These are the activations of a small neural network, seen along a few directions. Each row is one input.
In each table, some parts of the input vary, and every possible input appears once, in random order.
A made-up example of a description, with smaller parts first: line(4) and (point or (values(2) and ring(5)) or line(11)).
Shared parts are said once, and a part with two or three values counts as separate values.

Other details of the inputs vary at random and push rows far along three fixed directions, the same in every table; ignore that.

A family of inputs:
r1: 47  -10  -29  -1  36  22  -8  10  52  -19  6  -74  -14  30
r2: -36  -10  7  48  5  -12  -15  -8  -22  -12  -1  43  22  15
r3: -20  -6  14  -34  23  9  -5  8  38  -28  -27  6  3  7
r4: 8  -7  -47  66  22  13  -32  -28  -26  -3  26  0  7  -23
r5: 26  -22  -13  -34  3  -22  -18  -1  73  -51  -54  -20  -9  -11
r6: 36  2  28  -69  13  10  -36  28  100  -11  -29  -81  -50  -12
r7: -14  -18  -16  -13  37  33  2  24  1  19  64  -53  -60  32
r8: 35  -36  -21  -16  53  69  -21  8  -12  67  93  -61  -100  44
r9: -15  -12  21  -39  20  25  -2  0  36  -8  -15  -12  -23  22
r10: -29  0  -57  68  17  -31  5  -8  -14  -61  1  30  36  -14
r11: -48  17  87  -24  -34  -9  13  3  -63  76  22  36  -25  9
r12: 36  -23  -26  7  4  39  15  10  -25  59  61  -19  -31  40
r13: -8  -37  -22  52  57  16  -34  16  46  -58  7  -9  -1  30
r14: -33  -5  10  49  3  -18  -11  -7  -18  -16  -1  50  22  8
r15: -53  -6  49  -25  -19  -24  -8  15  12  -17  -41  27  19  -16
r16: 15  14  -43  78  -33  -43  18  -33  -24  -37  -21  54  97  -30
r17: -10  12  -6  19  -6  6  -14  -19  -50  31  17  12  4  -35
r18: -2  7  -3  18  -28  -18  3  -30  -110  46  34  46  19  -26
r19: 35  -23  25  -88  11  9  -20  25  82  3  -21  -68  -66  14
r20: -36  13  21  -3  -11  -19  25  -29  -22  -4  -20  63  31  -9
r21: -12  3  -3  10  31  20  -3  -5  -18  11  16  24  -8  34
r22: 5  26  12  -12  -19  -6  2  -28  -67  46  23  -4  17  -4
r23: -35  22  50  -41  4  11  16  10  -51  54  10  35  1  12
r24: 20  0  -46  65  4  14  -1  -11  -13  -11  3  3  40  -13
r25: -33  10  2  -13  -18  -40  5  18  35  -41  -49  5  4  -23
r26: -5  -10  33  -74  40  36  -9  28  64  -2  -7  -30  -41  30
r27: -58  18  30  40  -19  -49  4  -5  -58  -6  -11  89  56  -23
r28: 20  9  -8  -15  3  -21  -5  19  88  -53  -62  -36  8  -28
r29: 38  -30  -67  73  27  -8  -23  -30  -6  -54  17  13  24  -9
r30: 14  15  -21  25  11  71  -10  2  -42  63  70  -29  -29  11
r31: 4  6  18  -44  -17  4  29  6  -59  81  29  -4  -33  19
r32: 6  -11  -15  7  53  40  -10  2  13  -7  18  -7  -24  50
r33: 1  31  47  -52  -66  -68  36  7  -8  -3  -70  35  48  -45
r34: 33  -2  -24  9  -13  -5  3  5  48  -45  -47  -23  39  -14
r35: 22  11  52  -86  -45  -47  -2  14  49  -32  -82  -13  9  -38
r36: -10  -15  -18  9  52  37  -8  4  -5  -12  8  3  1  35
r37: 36  -20  -62  50  20  36  -10  -6  27  -23  36  -1  -8  22
r38: -26  -24  32  9  26  33  -6  -1  -22  41  61  -1  -43  42
r39: -28  -1  -20  20  26  11  10  16  -47  25  62  -13  -25  20
r40: 26  5  38  -51  -30  -39  1  0  20  -6  -31  -1  13  -24
r41: 38  -8  1  -14  -4  -16  14  10  19  -11  -7  -19  8  8
r42: 9  23  65  -100  -22  -13  -20  26  64  18  -53  -56  -36  -34
r43: 42  -23  -40  41  -7  -3  6  -4  12  -46  -19  3  46  -1
r44: -53  1  93  -69  -36  -23  4  20  30  12  -46  16  -17  -18
r45: -42  27  29  -1  -31  -26  35  -8  -57  46  24  23  -23  -9
r46: 18  -9  -11  -6  -17  14  22  5  -35  41  22  6  -9  11
r47: -33  13  -29  40  -21  -58  6  -7  4  -52  -38  35  37  -25
r48: 8  -5  38  -54  29  40  -5  18  58  4  -10  -35  -60  42
r49: -34  -8  -12  -14  14  11  10  16  -16  8  32  -23  -31  9
r50: 33  -8  -43  21  38  72  -26  14  56  -24  15  -63  -30  8
r51: 17  -12  -31  25  7  -2  25  -15  -46  39  44  17  -2  25
r52: -8  33  35  -54  -43  -38  15  21  25  4  -79  -8  19  -46
r53: 34  -5  -40  71  -25  -36  16  -19  -15  -43  1  50  73  -17
r54: 22  22  -47  71  -9  -8  -6  -25  19  -57  -14  24  67  -23
r55: 21  22  -25  32  -19  -8  -6  -7  44  -62  -43  10  54  -30
r56: -21  51  67  -68  -57  -17  12  -6  -94  103  13  12  -9  -39
r57: 1  -22  -32  4  -1  -7  -13  -20  -26  7  -2  14  -10  -14
r58: -30  1  73  -49  -26  -24  -12  24  64  -25  -73  0  -20  -9
r59: 34  -23  -41  5  14  46  -9  9  41  -12  12  -27  -29  18
r60: 34  -2  -48  53  16  -28  -19  -38  33  -72  -20  -5  50  -9
r61: 24  5  -1  -5  -30  11  4  5  -19  8  6  8  20  -5
r62: -21  9  12  14  8  17  13  -27  -58  35  18  36  -8  33
r63: -8  60  67  -62  -54  -33  39  3  -66  95  8  11  14  -20
r64: -9  33  12  4  -19  -15  -5  -26  -80  58  24  15  13  -22
r65: 24  13  15  -26  -41  -11  7  14  38  -31  -38  12  31  -32
r66: -25  -10  -23  22  3  -14  15  -7  19  -37  1  -2  -9  -4
r67: -15  -32  -44  32  34  36  7  -8  -12  2  58  -39  -45  36
r68: -18  -8  -45  66  9  -18  12  -21  1  -46  -5  14  4  3
r69: 19  7  -6  13  -3  33  3  10  -25  52  38  -29  -8  1
r70: -13  -37  2  20  43  32  -22  14  26  -19  33  -15  -22  36
Description of these inputs: values(2) and ((values(3) and ring(5)) or (line(4) and line(5))).
Changing only the values(2) part turns r58 into r11. The same change can be made to r24. Which row results?
> r69
Changing only the values(2) part turns r1 into r63. The same change can be made to r36. Which row results?
> r23
Change only the line(5) part in r51. List by row number the other rows that result.
> r8, r12, r19, r37
Change only the values(2) part in r46. List by row number the other rows that result.
> r12
Change only the values(3) part in r26. List by row number the other rows that result.
> r7, r70
Change only the values(3) part in r58. List by row number the other rows that result.
> r62, r68
